Each row below holds a small network's activations on one input, seen along a few directions.
In each table, some parts of the input vary, and every possible input appears once, in random order.
Descriptions start from the smaller parts, as in this example, which fits no table here: one of 5 places around a ring, together with either a single point or one of 11 places along a line or (one of 3 separate values, together with one of 6 places along a line).
Shared parts are said once, and a part with two or three values counts as separate values.
(in the rows, 128 means zero)

Rows:
x1: [ 51 106 185  81 201  87 204 103 106  72 104  84]
x2: [123 167 201 108 167 241 198 178 147 144 114 139]
x3: [156  87 112 163  42  72  78  60 167 177 189 102]
x4: [183 147  26 162  84 145  44 148 139 156 125 178]
x5: [134  89  60 144  83  21  59  43 124 106 158  80]
x6: [107 171 157 100 203 211 188 200 106 124  74 189]
x7: [ 73 108 239 104 156 141 227 115 140 145 136 108]
x8: [202 135  79 182  60 176  55 130 162 159 155 164]
x9: [200 146  74 167  50 176  55 125 177 177 165 131]
x10: [ 50 132 191  90 184 101 184 144  78 109 132 101]
x11: [194 143  61 161  58 160  45 146 173 157 113 176]
x12: [ 59  86 222  67 130  97 199 125  73  91 150  76]
x13: [143  68 101 125  20  31  54  67  99 123 201  73]
x14: [116 178 141  99 218 180 204 198 115 102  74 182]
x15: [145  94  48 167 125  25  58  52 134 117 126  78]
x16: [191 153  12 163 102 109  62 145 143 131 127 165]
x17: [133 112  67 149  71  33  38  90 105 140 184  96]
x18: [127 160 214 119 182 242 202 182 127 127 102 176]
x19: [ 61 115 175 107 240  93 207 107 109  84  71  83]
x20: [112 164 197 100 184 221 196 202 138 121  59 180]
- The inputs of x6 and x4 match in every part but one. If x1 is changed in the same way as x6 into x4, which row does it become? => x5
- Describe the family of inputs behind these rows. => one of 2 separate values, together with either a single point or one of 4 places along a line or one of 5 places along a line
- Change only the choice among 2 separate values in x12. List by row number the other rows that result. => x13

Rows:
x21: [ 93 105 140 158 115  87 130  77 137 156 127 122]
x22: [148 132 136 143  79 141 110 143 141 174 143 187]
x23: [135 152  83 126 172  99  94 151  86 107 127 124]
x24: [114 129 155 137 205 147 203 105 160 106  61 133]
x25: [176 160 100 177 144 164 109 128 143 163 138 115]
x26: [180 123  77 144  66 173  75 130 151 121 147 128]
x27: [ 61 111 216  86 161 114 197 125  82 101 148  68]
x28: [118 131 222 108 128 197 196 143 133 159 173 100]
x29: [109  80 136 134  97  43 100  74 126 103 121  82]
x30: [ 92 144  97 116 164  93 114 156  99 126 125 155]
x31: [146 158 102 157 130 155 141 136 163 188 152 148]
x32: [ 95 126 140  99 203 138 178 158 116  71  42 158]
x33: [ 83 118 220  75 164 124 177 159  64  98 155 114]
x34: [152 170  63 123 128 149  93 175  99 119 127 136]
x35: [138 169  79 115 125 128 123 178 109 144 145 182]
x36: [171 108  98 169  86 164  80  90 157 135 137  99]
x37: [147 138 171 149 188 195 182 131 167 132  55 161]
x38: [158 108 109 101  48 107  89 138 135 123 147 141]
x39: [161 122  78 116  82 141  58 133 112  95 131 130]
x40: [140 117 130 157  82 137 135 110 154 192 143 148]
x41: [149 104  86 152 107 110 101  63 152 115 152  76]
x42: [181 109 120 143  42 131 101 130 161 144 154 145]
x43: [110 147  83 129 168  94 109 117 115 114 123  75]
x44: [137  86 126 153  81  72 123  63 159 132 148  87]
x45: [126 132 126 103  86 117  98 151 115 153 136 183]
x46: [ 84 143  97 125 164  78 136 120 121 134 128 114]
x47: [114 142 227  98 123 206 169 175 117 136 162 131]
x48: [ 85 121 221 101 154 145 204 113 121 130 173  77]
x49: [137 100  83 132 117  74  94  76 116  91 138  74]
x50: [140 149 151 120 166 216 171 172 166 115  54 181]
x51: [171  94 140 167  63 121 105  89 165 158 143 116]
x52: [184 175  79 153 124 173 104 168 138 148 150 145]
x53: [140 169 105 146 125 165 113 169 146 164 141 181]
x54: [133 152 155  91 183 179 157 176 131  93  49 192]
x55: [ 86 124 165 117 220 117 178 116 130  75  37 130]
x56: [144 103  85 113 117  93  68 113 103  86 136 114]
x57: [112 141 203  69 124 170 180 183  81 116 166 132]
x58: [119  81 123 120  88  60  88 113 108  97 123 116]
x59: [ 84 105 114 102 107  81 113 134 106 135 126 147]
x60: [138 154 100 160 170 117 113  99 141 139 140  90]
x61: [ 78 103 139 131 125  56 119  91 110 135 116 119]
x62: [103 143  97 162 154 103 152 105 140 152 137 118]
- Describe the family of inputs behind these rows. => one of 6 places around a ring, together with either one of 2 separate values or one of 5 places around a ring
- The inputs of x52 and x34 match in every part but the place on the ring of 6. If x26 is changed in the same way as x52 into x34, which row does it become? => x39
- Change only the place on the ring of 5 in x36. List by row number the other rows that result. => x25, x31, x40, x51
- Change only the choice among 2 separate values in x27. List by row number the other rows that result. => x55
- List by row number the other rows that have the place on the ring of 6 in common with x58. => x23, x30, x32, x33, x56, x59
- List by row number the other rows that have the place on the ring of 6 in common with x60. => x21, x24, x41, x44, x48, x62

Rows:
x63: [165 133  64 168 108 138  69 101 161 149 104 147]
x64: [166 156  37 150 119 115  57 147 106 127 146 123]
x65: [102 107 113 103 160  71 158 109 107  94 103 130]
x66: [114 123 224 116 152 184 187 126 132 121 133  89]
x67: [137 107 123  98  99 111 134 136 139 105 106 152]
x68: [186 152  63 165  73 148  57 126 144 152 175 138]
x69: [ 66 151 162 118 188 119 187 138 111 153 127 120]
x70: [121 140 167 136 116 172 158 159 143 180 133 171]
x71: [ 99 115 139 123 169  87 173  91 140 100 116  90]
x72: [139 112 160 146 140 123 168  85 167 126 124 101]
x73: [116 119 110 133 108  77 100  98 110 134 195  71]
x74: [166 142  85 148 139 163 129 122 169 132  96 162]
x75: [170 113 113 154  32 129  73 118 143 161 201 121]
x76: [ 78 118 177  74 172 132 177 149  72  90 113 119]
x77: [157 117 100 115  33  96  62 140 113 127 187 129]
x78: [108 149 189 144 159 153 182 131 142 169 138 130]
x79: [ 71 126 196  90 182 149 192 132 100 105 121  80]
x80: [120 182  96 132 200 158 142 187 110 137  86 172]
x81: [ 74 144 148 105 176  99 173 155  86 129 122 157]
x82: [153 138  52 159 151 100  70 119 131 102  83 128]
x83: [137 101 134 161 113 102 106  66 156 152 129  89]
x84: [152 104 142 141  95 141 146 111 172 132 124 144]
x85: [117 118 194  70 109 170 154 176 107  90 120 140]
x86: [111 143 158  98 116 139 149 182 118 137 124 178]
x87: [121 113  90 120  96  57  86 115  81 119 186 110]
x88: [128 157 137 107 193 186 149 180 104  81  84 132]
x89: [154 118 125 153  81 116  93  92 135 167 198  81]
x90: [138 178 117 145 158 190 142 168 144 171 109 188]
x91: [137  98 103 119  69  85  73 115 131 122 115 138]
x92: [128 114 207 110 107 201 164 153 136 126 134 132]
x93: [144 152 157 120 149 220 148 162 138 118 109 150]
x94: [149  94 116 158  66 118  84  92 160 157 129 130]
x95: [102  96  93 123 131  45  97  89  99 112 113 117]
x96: [153 147  72 138 181 125 131 140 139  85  75 142]
x97: [100 103 119 141 141  63 112  71 132 117 125  77]
- The inputs of x76 and x87 match in every part but one. If x79 is changed in the same way as x76 into x87, which row does it become? => x73
- Describe the family of inputs behind these rows. => one of 5 places along a line, together with either one of 2 separate values or one of 5 places around a ring
- Change only the place on the ring of 5 in x81. List by row number the other rows that result. => x69, x70, x78, x86
- Change only the place on the ring of 5 in x84. List by row number the other rows that result. => x65, x67, x71, x72
